A small network was shown many inputs. Here are its activations along a few directions, one row for each input.
Each table varies a few parts of the input and shows all the possible inputs, shuffled.
Descriptions start from the smaller parts, as in this example, which fits no table here: one of 8 places around a ring, together with either a single point or (one of 2 separate values, together with one of 4 places along a line) or one of 11 places around a ring.
Shared parts are said once, and a part with two or three values counts as separate values.

Table:
row 1: [-18 -11  41 -58  39  14  -4  48  -7  14 -20  29 -55 -24  28 -17]
row 2: [  9 -13  33 -20  72  36  -8  50  27  41  16  41 -51 -25  16  14]
row 3: [ 19   4 -41  12   5 -24 -71 -14 -21   3 -22 -38  29 -15 -46  29]
row 4: [-13  18  -3 -16 -40  44  60  27  37 -32  57  73 -28   7  53 -51]
row 5: [ 16 -40 -27  32 -17 -30 -57 -28 -42  21  -2 -16   0 -18 -46 -18]
row 6: [ 32 -31  16  39 -19 -51   4 -41 -29  10 -13 -20  -8  13  -9 -22]
row 7: [ 31  25   0  25   0 -29  17 -25  11  -3 -40 -39  41  17  13  41]
row 8: [-38   4  22 -20 -52  41  60  13  23 -29  51  57 -17  19  38 -44]
row 9: [-18  -2  17   0 -69  19  49  -9  -6 -23  44  28  -1  24  33 -58]
row 10: [ 30  15  19  41 -12 -29  37 -34   8  -3 -34 -29  20  31  24  21]
row 11: [ 23  22 -34  14  16 -28 -44 -10 -10  -7 -39 -42  44  -2 -31  44]
row 12: [ 29 -48  -7  41 -22 -36 -27 -36 -44  24  -5 -16 -18   1 -30 -23]
row 13: [-66  17   4 -83  34  16  -2  44   0 -21 -22  11 -24 -27   8 -12]
row 14: [-22   6  28  24 -54  47  56 -12  11 -25  56  17  21  35  29 -19]
row 15: [-23  11  -6 -38  80  59  -8  46  50  28  35  32 -15 -25 -14  37]
row 16: [-68  31 -22 -74  57  47  -8  44  32  -9  14  14  -1 -22 -16  21]
row 17: [ 18 -18 -43  17 -10 -24 -68 -14 -36  15 -13 -30  16 -22 -53  -3]
row 18: [ 34 -22  23  44 -24 -44  27 -35 -10   4 -26 -27  -1  27  16   2]
row 19: [ 25  33 -19  19  14 -28 -12 -13   5  -9 -38 -43  44   6 -12  57]
Describe the family of inputs behind these rows.
> either one of 4 places along a line or one of 5 places around a ring or one of 10 places around a ring
A walk changes only the place on the ring of 5. It starts at row 16 and steps to row 15. List the rest of the walk in order.
> row 2, row 1, row 13

Table:
row 20: [-29  -2  38  -6 -23  39  60   8  17 -17  49  39 -15  23  34 -30]
row 21: [ 44   5   3  55 -15 -20  14 -31   8   4 -10 -22  30  22   6  29]
row 22: [-49  13   8 -59  55  46  12  45  32   7  20  26 -21 -21   6   6]
row 23: [ 30 -62   2  61 -81 -43  -1 -54 -54   9  19   2 -22  15 -12 -77]
row 24: [ 42   4  18  41 -10 -37  20 -31  -5   4 -35 -35  21  25  16  22]
row 25: [ 19  13   6  26 -24 -44  12 -36 -16 -15 -44 -46  35  21   7  16]
row 26: [-33 -10  13 -56   4  46  -6  50   5  -2  39  55 -47 -25  18 -44]
row 27: [-49 -11  22 -52  29  53   1  42  12  15  39  47 -37 -21   1 -24]
row 28: [  9  16 -18  29 -42 -30   4 -37 -12 -24 -22 -43  52  22 -11  15]
row 29: [-30  30 -11 -65  46  32  12  55  41  -2   7  34 -22 -21  20   7]
row 30: [ 19 -80 -14  21 -28 -38 -61 -22 -64  34  12  10 -53 -26 -45 -65]
row 31: [ 10   7 -40   3  35  -3 -59   1  -5  15  -9 -24  21 -21 -45  34]
row 32: [  6   3 -10 -10  39 -33 -47  -1 -22   7 -52 -37   9 -21 -29  29]
row 33: [ -5   6 -33 -10  26 -18 -58   0 -19   2 -30 -34  23 -20 -44  30]
row 34: [ 27  18 -22  45 -33 -12   4 -36   2 -12   1 -29  49  22 -10  21]
row 35: [-13  40   5 -20 -14  23  64  16  45 -32  14  31  -1  20  49   2]
row 36: [ 28  -6 -15  14  47 -12 -47   4   2  27 -20 -17   5 -20 -30  42]
row 37: [ 27  -6   1   4  49 -29 -38   3 -11  25 -45 -29  -3 -15 -21  36]
row 38: [-19   2  26  -8 -53  38  50  17   8 -22  40  50 -22  16  50 -50]
row 39: [-34  20  22 -14  -9  39  65   8  37 -22  24  23  -1  24  39   0]
Describe the family of inputs behind these rows.
> one of 2 separate values, together with either a single point or one of 4 places along a line or one of 5 places around a ring
Changing only the choice among 2 separate values turns row 22 into row 39. The same change can be made to row 31. Which row results?
> row 34

Table:
row 40: [-33  19 -57 -41  82  36 -77  40  18   6  -3  -4  13 -47 -61  64]
row 41: [-75  49  34 -74   0  75  66  52  48 -38  29  37   5  11  59  -1]
row 42: [ 36  20 -44  49 -15 -52 -41 -49 -23  -4 -34 -71  64   8 -40  36]
row 43: [ 45  28  -8  52 -12 -36  26 -43  12  -8 -38 -49  56  33   2  53]
row 44: [ 40  36 -29  46  -5 -43  -8 -47   0 -11 -39 -66  71  21 -22  53]
row 45: [ 46 -14  37  63 -24 -41  41 -43  -7   2 -21 -22  15  35  25  13]
row 46: [-12 -11 -11  -9 -61  17  44   2  18 -15  52  56 -32  14  33 -66]
row 47: [ 28 -22  13 -19  95  -2 -50  37   6  68 -23   4 -40 -46 -18  26]
row 48: [ 44 -36  28  63 -33 -41  14 -43 -34   2 -13 -24 -11  28   7 -11]
row 49: [ 30  -9 -46  40 -29 -57 -64 -43 -45   1 -31 -64  52  -3 -57   3]
row 50: [ 25 -51  -8  37 -56 -52 -46 -44 -71  11 -16 -29  -4  -3 -36 -38]
row 51: [-49 -11  25 -49  11  58  34  42  26  -6  69  73 -43  -6  20 -54]
row 52: [ 28 -34 -35  42 -47 -50 -67 -44 -65  10 -22 -43  20 -10 -51 -23]
row 53: [ 43  16  18  59 -19 -29  45 -43  20  -6 -31 -36  33  41  27  41]
row 54: [ -3   5   9 -68  93 -27 -40  45  -7  24 -75 -13 -43 -44   2  23]
row 55: [ 15 -14 -27  -2  91  38 -74  32  19  54  25   7  -7 -44 -55  56]
row 56: [-86  16  29 -73   3  52  62  36  26 -28  35  38 -19   2  35 -30]
row 57: [ -4  25  -1 -11 -58  35  58  20  36 -29  44  59 -10  20  59 -38]
row 58: [-40  32 -30 -81  85  -2 -56  50   1 -11 -61 -13 -10 -45 -26  48]
row 59: [ 31 -52  20  52 -50 -53 -17 -47 -58   9 -20 -17 -16   6 -12 -39]
row 60: [-37 -31  19 -12 -31  41  43   8   8  -1  62  50 -44   8  18 -63]
row 61: [-43  29  34 -54   7  71  48  57  46 -17  56  72 -25   3  46 -17]
row 62: [-30   7  29 -13 -28  59  59  26  26 -16  54  54 -23  15  45 -35]
Describe the family of inputs behind these rows.
> either one of 5 places around a ring or (one of 2 separate values, together with one of 4 places along a line) or one of 10 places around a ring
Which other rows does row 57 become when the choice among 2 separate values takes its other values? List them by row number.
> row 46

Table:
row 63: [-51   2   3 -61  20  59   5  52  23  -2  50  59 -37 -23   9 -30]
row 64: [-40 -22  29 -38  -7  43  34  32   9   0  47  61 -56  -6  28 -54]
row 65: [-47  23   9 -74  53  54  12  62  37  -1  19  44 -32 -24  22   1]
row 66: [ 32  17 -30  45   0 -37 -32 -38 -10   0 -43 -66  63  10 -34  59]
row 67: [-39  31  17 -31 -17  51  73  24  45 -33  43  47  -8  20  50 -18]
row 68: [-50  36  26 -60  28  55  48  47  43 -21  23  38 -14   2  41   1]
row 69: [ 42 -42  -8  53 -22 -59 -42 -47 -52  23 -28 -41   4   0 -37 -12]
row 70: [-37   7  19 -27 -44  48  56  22  22 -28  53  57 -23  14  45 -49]
row 71: [ 43 -30 -22  38  19 -49 -72 -26 -41  31 -37 -43   8 -18 -52  21]
row 72: [ 33   1 -36  19  37 -47 -66 -18 -22  18 -57 -55  28 -19 -48  51]
row 73: [ 56 -23   0  69 -46 -59 -14 -54 -40   7 -29 -44  24  20 -12  -5]
row 74: [ 58   1  -7  68 -20 -59  -2 -55 -14   5 -42 -57  43  26 -11  34]
Changing only one part turns row 67 into row 65. The same change can be made to row 74. Which row results?
> row 72
Describe the family of inputs behind these rows.
> one of 2 separate values, together with one of 6 places around a ring
